Here are a small network's activations along a few directions, averaged over the inputs that share one value of a field.
Related values have similar rows: they may be neighbours, one step apart, or belong to one group.
(in the rows, 500 means zero)
Random noise pushes rows far along 21 fixed directions. That doesn't count. These rows show it; they differ only by the noise:
[378 638 324 745 408 715 558 422 308 302 459 454 785 689 124 526 661 313
 571 884 715 448 723 389 418 381 532 569 547 525 306]
[623 349 192 625 539 518 294 601 527 492 664 295 431 462 441 606 380 460
 322 437 369 579 633 536 316 274 479 554 766 592 486]
[566 678 589 415 146 343 557 528 523 430 357 697 525 509 257 520 805 351
 557 467 461 451 619 268 402 485 562 154 362 635 670]
[193 428 487 139 747 555 343 575 600 608 434 329 457 682 595 734 539 494
 364 421 572 222 590 476 508 432 548 579 273 130 672]
[213 513 421 241 678 826 390 375 520 663 492 654 496 322 587 475 478 556
 589 332 639 469 588 359 628 861 588 705 383 635 456]
[317 563 458 464 506 545 308 413 369 616 572 628 619 491 302 233 505 705
 209 500 504 590 561 669 589 556 769 795 423 292 619]
[610 375 374 428 610 568 542 481 368 617 613 511 375 353 438 633 697 495
 372 573 592 267 458 338 722 450 325 387 291 483 542]
[650 620 469 495 376 328 354 410 385 624 546 470 514 516 526 299 557 610
 489 570 511 677 644 584 410 362 529 580 634 833 344]
[654 437 412 528 573 520 513 498 650 572 439 818 541 407 495 320 689 805
 914 558 324 464 217 588 318 493 641 469 358 497 540]
[514 678 494 572 387 359 282 538 592 497 391 570 500 529 359 342 317 756
 378 311 314 610 645 388 465 658 528 348 540 547 491]
[552 743 329 365 221 547 493 462 217 580 624 701 329 427 181 485 481 635
 308 802 568 514 689 277 584 513 602 234 470 855 412]
[242 392 264 510 451 489 444 572 515 520 500 558 779 440 443 487 479 407
 446 596 581 419 388 545 569 631 497 607 576 394 424]
[497 471 490 431 490 460 459 658 341 511 111 376 613 495 184 413 368 402
 613 481 586 386 517 449 460 504 436 505 419 353 613]
[334 760 493 519 595 366 554 611 299 510 677 496 502 574 570 588 606 475
 335 782 749 207 430 688 534 357 398 412 510 575 480]
[422 545 411 480 305 533 474 665 607 604 449 324 661 613 557 385 431 623
 632 552 496 306 547 661 377 269 550 258 653 464 529]
[437 444 491 428 383 300 279 232 576 440 575 608 284 604 673 451 532 629
 500 592 337 753 382 352 490 496 452 660 549 761 381]
[222 466 557 417 397 591 431 493 409 534 331 364 668 481 515 264 432 368
 667 426 704 415 485 711 412 449 491 703 693 603 648]
[731 648 344 436 235 536 453 475 721 621 573 385 469 363 381 549 506 580
 452 422 284 723 601 239 725 387 648 458 566 480 719]
[477 458 396 450 501 482 598 718 379 529 342 369 458 759 515 593 403 305
 307 356 634 432 388 597 474 649 557 499 883 399 574]
[309 510 481 330 404 493 297 268 683 363 411 189 534 721 483 594 643 537
 519 364 523 478 642 283 535 293 425 583 417 413 568]
[433 567 564 506 689 448 469 575 361 483 254 601 315 470 492 446 628 415
 700 442 452 456 228 506 384 688 485 743 662 690 777]
[158 529 760 775 566 584 538 530 600 212 452 579 629 354 632 427 380 131
 781 444 516 551 367 602 393 587 420 680 381 437 504]
[290 360 515 258 709 245 380 547 444 486 697 251 542 127 434 645 251 583
 161 643 541 521 642 729 546 503 386 705 354 432 342]


Values of FOTIZ:
liv: [449 656 628 658 255 560 586 499 617 377 604 451 571 205 476 481 549 349
 536 437 350 653 568 484 571 560 559 480 718 673 690]
gike: [106 672 491 501 448 394 388 624 675 493 660 803 657 611 660 585 285 484
 391 745 555 250 366 516 550 466 438 317 394 326 527]
zega: [648 225 370 532 418 270 404 430 446 555 517 346 797 712 552 391 666 386
 313 299 677 436 478 672 417 211 359 598 665 447 488]
mirid: [404 454 593 487 345 601 557 367 399 172 642 327 436 493 416 448 536 489
 329 100 560 540 555 646 431 259 582 403 305 426 498]
gavo: [569 505 457 222 479 343 668 476 426 563 523 305 580 477 398 717 521 627
 177 402 668 438 645 467 723 733 430 334 586 472 404]
reto: [381 426 487 614 363 613 714 615 190 433 180 302 467 596 605 355 676 372
 912 561 415 325 128 458 598 566 443 409 487 544 426]
dof: [766 815 407 685 704 211 583 742 530 539 443 407 562 524 648 687 536 491
 556 587 355 591 231 445 711 504 500 613 488 394 463]
fon: [346 764 653 385 445 382 564 656 409 592 537 442 614 252 556 447 637 455
 497 530 538 318 510 717 580 470 559 472 456 589 673]
mil: [283 407 446 665 630 624 373 424 434 351 503 461 606 768 437 522 436 344
 486 607 497 620 675 664 170 417 615 800 686 422 417]
The values of FOTIZ form 3 separate groups.
Which other values are in the same group as reto? Give them in the order they are listed.
Answer: gavo, mil
Which other values are in the same group as liv? Give them in the order they are listed.
Answer: gike, fon

Values of GIGO:
lesik: [656 162 547 560 358 676 455 592 262 525 477 374 172 616 586 316 387 362
 397 270 424 444 571 568 345 263 511 183 397 447 382]
vulug: [617 639 411 598 473 550 525 378 471 461 589 713 402 892 614 641 596 458
 414 531 639 547 617 286 446 544 491 320 583 694 243]
defi: [516  44 238 431 335 435 426 300 590 162 489 484 456 268 106 632 462 532
 515 473 368 597 366 260 425 501 313 451 416 524 407]
rikon: [289 400 403 424 416 728 654 556 816 486 749 486 669 187 505 690 532 541
 351 313 431 444 644 541 586 746 641 351 646 431 635]
rega: [269 580 330 799 374 431 297 352 395 239 772 355 523 555 432 378 513 682
 284 592 530 371 386 589 544 166 264 505 659 662 500]
kesu: [609 550 704 424 766 503 582 430 628 689 584 757 522 367 662 545 474 648
 474 424 735 336 573 586 590 682 336 436 420 555 637]
feka: [431 461 521 657 500 446 444 529 470 347 681 424 478 412 335 660 751 289
 132 346 374 459 638 471 496 410 470 491 446 373 752]
mimu: [468 312 323 318 269 525 604 665 313 739 589 625 486 404 591 531 499 329
 369 635 603 338 483 491 574 560 490 239 587 702 382]
vin: [730 329 767 522 646 588 840 461 248 414 371 652 633 679 370 474 504 167
 492 504 925 527 564 716 372 550 540 603 366 285 344]
lumer: [595 651 533 631 492 628 481 547 485 603 549 316 460 831 684 444 596 521
 281 216 526 416 651 467 664 403 568 245 347 206 340]
guvu: [356 361 461 581 458 649 505 469 381 540 498 645 733 720 607 305 359 376
 455 516 761 467 472 680 461 590 547 589 577 432 215]
runo: [641 590 613 408 379 481 813 303 606 339 633 702 689 703 473 539 468 456
 571 674 694 925 533 739 355 553 879 669 532 379 192]
supa: [438 434 569 222 442 286 499 549 405 521 287 378 321 293 518 368 269 739
 690 566 317 545 205 401 712 574 433 400  66 374 333]
The values of GIGO form a line.
A walk along GIGO starts at lesik and steps to its neighbour lumer. Put defi, vin, runo, supa in the order it reaches them.
Answer: defi, runo, supa, vin
Which values are neighbours of rikon? Give them in the order they are listed.
Answer: kesu, feka
How many steps from neighbour to neighbour lead from rega to vulug, at the fewest?
Answer: 2
